A small network was shown many inputs. Here are its activations along a few directions, one row for each input.
In each table, some parts of the input vary, and every possible input appears once, in random order.
A made-up example of a description, with smaller parts first: one of 6 places along a line, together with either a single point or one of 9 places along a line or (one of 2 separate values, together with one of 5 places around a ring).
Shared parts are said once, and a part with two or three values counts as separate values.

Other details of the inputs shift rows strongly along three fixed directions, in all tables alike. That doesn't count.
These rows show it; all are for the same input, with only those details redrawn:
[ 23  10 -21  -3 -13  10   9  20  20 -14  -9  -9   8 -11]
[ 16 -24 -19 -56   6 -23  -5  -2  27  53 -22   7  -4   7]
[ 38  22 -20   7 -11  17  16  25  17 -32  -8 -18  15 -22]
[-41 -28 -37  11 -40  18  -8  22  18   5  -5  18 -10  23]
[-66  16   3 -18 -40  13 -40 -16  50 -36  29  31 -52  19]
[-11 -43 -29 -49  -5 -19 -10   0  25  65 -21  18 -10  24]
[ 14 -23 -46  21 -23  20  20  41   3   7 -21  -9  23   1]
[-12 -44 -29 -47  -6 -18 -10   2  24  64 -21  17  -9  23]

Table:
r1: [ -8  27  13   2   2   5  -6 -19   6 -20  17   5 -12   1]
r2: [-34  29  31  -4  -5   4 -28 -29  20 -45  25  11 -33  10]
r3: [ 31  25   1  19  10   7  22   2  -8 -29  -1 -17  25 -23]
r4: [ 24  22  23 -38  26 -17  -9 -33   4   5   6  -8 -12 -11]
r5: [ 29 -21  -1 -32  28 -30  10  -8  -5  46 -22  -1  16   3]
r6: [-18  16  21  -4  -3  -1 -17 -18   9 -31  15   8 -19   4]
r7: [ 40   2 -21   0  -8  12  16  29   9 -13 -12 -21  10 -18]
r8: [ 10   4  -2  25  -8   7  11  11  -7 -16  -2  -2  18  -4]
r9: [ 27  23   0  20  12  10  21   1  -7 -25  -4 -20  24 -17]
r10: [ 12 -16 -17  29   5  13  22  29 -25  15 -18 -15  23   1]
r11: [ 21 -15  -2 -33  18 -36   8 -10  -6  54 -15   2  13  -3]
r12: [ 17  22  25 -32  19 -20  -3 -19  11   4   4   6  -4 -15]
r13: [  9 -23 -23  39 -13   8  24  27 -27  11  -9 -11  27  -5]
r14: [-26 -39 -30  44 -17  20  14  22 -29  20 -10  -2  13  21]
r15: [  4  10  -7  25   0  15  15   3 -11 -12  -1 -10  15  -2]
r16: [ 21 -19   0 -35  17 -37   6 -10  -6  56 -12   3   9  -3]
r17: [-34  26  35  -7 -16  -1 -31 -28  20 -45  31  18 -37   4]
r18: [-54 -44 -34  51 -32  27  -3  19 -29  16   0  13  -1  30]
r19: [ 26  26  18 -32  27 -20   0 -27   5   8   6  -2  -7  -9]
r20: [ 12 -17   3 -39  29 -27   1 -11  -3  61 -12   9  -1  10]
r21: [ 12  20  23 -30  18 -22  -4 -15   9   4   6   6  -7 -12]
r22: [ 35   5   0  18  14   9  13   8 -13 -16 -10 -24  22 -15]
r23: [ 23  23   8  19   0   4  13  17  -8 -22   3 -13  15 -24]
r24: [-13  -1   4  22  -5  13  -4   1  -3 -24   5  -5  -4   7]
r25: [ 10 -16 -21  32   2  15  22  27 -22  21 -15  -5  27   4]
r26: [-31 -44   2 -36  12 -22 -13 -13  -1  58  -8  23 -17  23]
r27: [ 35  23  10  18   4   5  16  17 -10 -23   3 -18  17 -31]
r28: [-20 -35  -2 -35  11 -27 -16 -20   1  64  -9  24 -15  36]
r29: [-32  36  30  -1 -13  -3 -22 -17  19 -38  29  16 -27  -6]
r30: [ 14 -27  -1 -39  24 -27   0 -17  -7  52 -15   2   4   0]
r31: [ 34  21   1  21   9  12  17   6 -16 -20   4 -21  12 -17]
r32: [-32 -37 -28  34 -23  10  12  16 -19  22  -9  14  17  18]
r33: [ 31  23   2  26   7  10  16   9 -10 -27  -4 -20  19 -10]
r34: [-70   7   4 -20 -43  13 -51 -17  44 -37  32  28 -60  18]
r35: [ 36   1  -1  19   2   3  13  13 -16 -12  -8 -15  23 -17]
r36: [ 24  32  23  -7   8  -5   2 -14   2 -31  14  -9  -4 -24]
r37: [ 10  18  28 -36  26 -14 -13 -25  11   0   5  -3 -14 -13]
r38: [-20 -30 -20  44 -21  19  13  33 -25   4  -6   3  14   6]
r39: [-35 -29 -14  35 -12  20   5  19 -15   4  -5   2   2  16]
r40: [ 30  13 -15  -1  -9  18   5  24  10 -31   0 -22   9 -21]
r41: [ -1  -4 -10  23  -1  11  11   8 -17  -1  -4 -10   9   4]
r42: [ 12  14  22 -37  25 -17 -12 -31   7   5   3  -6 -11  -9]
r43: [ 28  24   6  23   6  14  13   3  -7 -27  -3 -15  18  -8]
r44: [ 29  20   0 -47   6 -13  -6  -9  38   0  -3  -3 -10 -13]
r45: [-34 -24 -18  37 -21  18  -1  11 -12   8  -2  15   3  28]
r46: [ -1 -21 -22  40   0  19  26  29 -20  11 -19  -9  31   3]
r47: [-90 -44 -19  35 -35  20 -15  10  -6  13   5  36 -15  40]
r48: [ 31 -20   0 -32  30 -19   4  -3 -13  57 -17  -4   8  -2]
r49: [ 25  24   6  20   9  13  13  13 -12 -21   3 -15   8 -15]
r50: [ -5   6  -1  24   0  11  10  13  -8 -19   2  -2  10  -6]
r51: [-34 -11  -3  26 -14  20  -7  11 -11  -3  10  10 -14  14]
r52: [ 27  15  -4  17  14   4  22   5 -10 -16  -6 -21  24 -15]
r53: [ 29  25   6  20   3   5  18  14  -6 -18   0 -11  24 -27]
r54: [-30  -6  -7  29 -10  17   1  12 -10  -4   2   4  -1  13]
r55: [ 24  24  19 -31  20 -25   2 -22   7   2   6  -1  -1 -17]
r56: [ 19  18  11  18   4  12   4   1  -6 -29   4 -17   3  -7]
r57: [-11   0  -1  21  -6  12   5   0 -10 -22   7  -3   1  -3]
r58: [ 18  26  22 -34  15 -26  -3 -29  13   6   8   3  -3 -16]
r59: [-72   6  27  -2 -23   7 -43 -31  20 -39  33  30 -49  24]
r60: [-29 -23 -15  37 -28   9   1  15 -10   6  -3  13  12  17]
r61: [ 29  18  18 -22  16 -23   1 -14   6  -2   0   0   4 -12]
r62: [-75  14  22  -1 -18   7 -35 -34  20 -34  32  24 -48  23]
r63: [-11   3  23 -30  16 -10 -15 -22   8  15   7   6 -24   7]
r64: [ 17  16   5  17   9  12  13   0  -8 -28   3 -20   9 -15]
r65: [ 20 -23   3 -33  19 -28   0  -2  -7  56 -14   2   8  -8]
r66: [ 17  17  23 -30  26 -16  -2 -14   6   1   1  -3  -6 -14]
r67: [ 28  37   1 -24  -4   1  -3   2  33 -36   7 -10 -11 -21]
r68: [-75 -51 -22  38 -31  23 -14  18 -17  14   0  24 -11  31]
r69: [-40  29  20   2 -10   4 -19 -26  14 -44  28  15 -28   2]
r70: [-19 -38  -2 -31  11 -23 -12 -15  -2  60 -14  15 -11  33]
r71: [ 39  21 -13  -1  -6  14  14  28  11 -33  -3 -25  14 -21]
r72: [-19  36  29   0 -13  -6 -22 -21  19 -41  26  12 -21  -4]
r73: [ -6   4   2  24 -17   3  -1   9  -4 -19   6   2   2  -1]
r74: [ 14   7  -1  25  -1  12   7  11 -14 -15   0  -7   8   2]
r75: [  8 -25   2 -42  16 -32  -6 -19  -6  53  -9   9  -2   3]
r76: [-46  32  31  -5  -2   6 -24 -26  23 -42  28  14 -33   5]
r77: [  4  10  -4  24  -3  13   9   6 -15 -14   5  -7   4  -2]
r78: [ 35  21   8  17   7   8  13  15 -13 -26   1 -17  18 -31]
r79: [ 28  19  20 -27  28 -16   1 -24  12   0  -5  -7   5  -7]
r80: [ -2   5   0  24  -2  20   2  11 -14 -14   1  -9   3  -5]
r81: [-28 -41  -5 -34  10 -26  -9 -19  -4  58 -10  20 -12  25]
r82: [-23  35  31  -4  -7   0 -20 -15  15 -41  26  12 -27  -8]
r83: [-33 -31 -13  35 -29   9  -4  16 -13   5   1  11   1  18]
r84: [ 33  12  -2  21  13   5  20  10 -10 -17 -11 -21  27 -11]
r85: [ 21  21  22 -32  14 -23  -9 -26   6   3  10  -2  -7 -20]
r86: [-16 -34  -9 -31  16 -25  -4 -19  -5  65 -13  13  -6  27]
r87: [ 34  20  24 -28  24 -14  -7 -22   5   1   5  -7  -9  -8]
r88: [ -8 -32 -26  46 -16  22   6  27 -29   9 -10  -3  15  15]
r89: [ 11 -24   0 -41  20 -35   2 -14  -5  58 -12   8   1   5]
r90: [ 28   1   0  14   7   5   8   7 -14 -15  -8 -14  17 -13]
r91: [ 21  37   4 -27  -3   3  -5   1  32 -38  11 -11  -9 -17]
r92: [  9 -25 -21  38 -12   8  20  31 -25   6 -15  -6  27   4]
r93: [ 22  22   9  17  14  11  14  11  -7 -27  -2 -20  13 -18]
r94: [-63  11   2 -18 -41  11 -41 -10  44 -37  27  26 -56  19]
r95: [ 19  36  25  -6  12  -2  -2 -19  12 -39  10  -5   1 -15]
r96: [ 30 -27   1 -31  17 -32   1  -7  -9  54 -19  -1  14  -3]
r97: [ 10 -26 -18 -59   8 -22  -5  -1  25  54 -18   7  -2  11]
r98: [-28 -13  -4  26 -15  17 -13   1 -11  -9   3   4  -8  17]
r99: [ 20 -27 -37   8 -14  16  19  41  -3  10 -17 -18  21  -1]
r100: [-52 -39 -30  53 -26  30   8  28 -23  18 -10  13  11  31]
Q: The inputs of r47 and r68 match in every part but one. If r32 is changed in the same way as r47 into r68, which row does it become?
A: r75
Q: The inputs of r74 and r28 match in every part but one. If r82 is changed in the same way as r74 into r28, which row does it become?
A: r21
Q: The inputs of r24 and r22 match in every part but one. If r51 is changed in the same way as r24 into r22, which row does it become?
A: r48
Q: What is each input in this table made of?
A: one of 5 places along a line, together with either one of 2 separate values or (one of 3 separate values, together with one of 6 places along a line)
Q: Change only the choice among 2 separate values in r99. List by row number the other rows that result.
A: r7
Q: Change only the place on the line of 6 in r58. List by row number the other rows that result.
A: r1, r3, r9, r15, r32
Q: Change only the choice among 3 separate values in r32. List by row number the other rows that result.
A: r8, r12
Q: Change only the place on the line of 5 in r91. List by row number the other rows that result.
A: r40, r71, r97, r99
Q: Change only the place on the line of 5 in r8. List by row number the other rows that result.
A: r17, r35, r61, r92

Table:
r101: [-32 -61 -28  -9   5  -7  14  12   2  72 -38   6  16  34]
r102: [ -8  30  -9  24 -19  35  19  24   8 -40  11  -5  -3 -24]
r103: [ 43  -8  -1 -35  28   5   1   0  -5  21  -9 -16   1 -14]
r104: [-47  21  16 -21 -21 -12 -35 -37  40 -27  29  44 -32  22]
r105: [-24  22  22  44  12   8   5  -5 -37 -49  20 -11   7 -16]
r106: [-12  28 -12  36 -36  23  16  34  18 -41  17  -6   2 -26]
r107: [-34   5   8   8  -9   7   1  -6  25 -30  -2  13  -5   4]
r108: [ 46  10   9  22  31 -16  21 -27 -43   0  -5 -29  31 -22]
r109: [ 60  18  -8 -12  36  10  18  28 -13   2 -18 -28  20 -34]
r110: [ 48  16   4 -34  28 -26  22 -18  19   1 -17  -7  18   0]
r111: [ -7  48  11  26   0  38   2   6  20 -53  14 -15   0 -18]
r112: [ 24  -5  16 -63  16 -45 -30 -47  27  33  -5  18 -18   3]
r113: [ 23   3   4 -71   2 -47 -22 -30  32  45   6   5 -32  -1]
r114: [ 13 -39 -46  18  13  22  35  40 -21  61 -37  -7  37  -2]
r115: [-35 -37 -42  85 -36  40  23  64 -21 -45 -19  -5  28  14]
r116: [-33 -30 -41  89 -45  42  27  52 -13 -26 -11  10  40   0]
r117: [-80 -64 -32  16 -60  12 -25  27   4  25  14  27 -31  38]
r118: [-18  16  15 -22 -18  17 -20  -7  17 -38  28   4 -44  -7]
r119: [-88 -63 -28  23 -39   5 -28  23   2  16  -2  45 -14  39]
r120: [ -9  21  19  -1  -2  26 -24  -8  14 -45  22 -14 -23   0]
r121: [-23 -68 -51  -4  -8   7  -8   5 -18  82 -25  15  -7  40]
r122: [ 41   0 -17 -30   5  -9   8  -4   3  24  -9 -11 -11  -9]
r123: [ 52  10 -17  -8  15   5  30  40 -10  -5 -14 -26  15 -33]
r124: [-18 -19  11 -60  -3 -40 -33  -8  20  43  -5  27 -16   1]
r125: [-15  20  16  -4 -13  -3 -20 -34  28 -50  11   7 -30  10]
r126: [ 62  14  33  -4  48 -19  23 -22 -41  -8   2 -36  28 -39]
r127: [ 50  22   9  14  40 -20  38 -19 -40   7  -5 -23  46 -18]
r128: [ 85  49  11 -21  37  -1   5 -16   9 -16  -5 -42   9 -28]
r129: [-20  41  28 -16 -22  -1 -20 -15  36 -37  21  16 -13 -25]
r130: [  9  66  20   8  -2  15   1 -16  28 -77  19 -13  -5  -2]
r131: [-10  24   7  25  -4  22   0  19   8 -61   1 -19   0  -2]
r132: [ 46  19  13 -45  47 -12  -3   1  11  13 -13 -26   4 -16]
r133: [ 33  16  30  -2  37 -28  16 -21 -32  39  -2   5  19   4]
r134: [-18  -4  49 -27  42 -37  -4 -38 -16  65   1  26 -11   7]
r135: [ 17 -76 -41  23  -4   6  29  39 -25  32 -42 -13  38  16]
r136: [ -9 -25 -48  77 -64  34   6  44 -22 -21  -9  -4  29   2]
r137: [-69  10   4 -23 -10   5 -39 -34  33   3  25  29 -43  47]
r138: [ 23 -45 -10  54  11  -8  25  14 -67  65 -25  -4  33  17]
r139: [-92  -5  32  -1   4 -13 -21 -52  -7   9  27  33 -27  18]
r140: [ 41  14  34  29  42 -10  22  16 -50   9  -8 -16  24 -22]
r141: [  3 -18   5 -54  16 -30 -20 -39  21  42 -16  -1 -21  31]
r142: [  9  46   4  19 -22  13   2  33  17 -69  24 -17 -10 -35]
r143: [ 19 -42 -61  18 -22  -6  37  50 -13  59 -23  -4  37  13]
r144: [-27  17  -9  12 -43   4 -13   1  16 -24  17  23   1   6]
r145: [ -5 -31  14 -60 -11 -30 -35 -19  15  43   1  20 -18   4]
r146: [-69 -26  13 -11 -26  10 -37 -18  20 -18  14  14 -41  39]
r147: [-10  -6 -14 -49  18  -9 -12 -23  13  54  -3  22 -16  25]
r148: [ 45  12 -18 -39  14 -11  25   5   6  30  -9  -8   6  -8]
r149: [ -1  34  60  38   7  13 -11 -14 -31 -50  34  -3 -17 -12]
r150: [ 18  21  19  16 -13  16 -12   2  12 -68  19  -3  -1 -24]
Q: The inputs of r131 and r146 match in every part but one. If r124 is changed in the same way as r131 into r146, which row does it become?
A: r145
Q: What is each input in this table made of?
A: one of 5 places around a ring, together with either one of 2 separate values or one of 8 places around a ring
Q: Start at r106 and move only the place on the ring of 8, one step at a time. The first step leads to r102. Which rows follow, in order?
A: r114, r111, r101, r107, r116, r129
Q: Change only the place on the ring of 8 in r148. List by row number the other rows that result.
A: r104, r110, r130, r137, r143, r144, r147
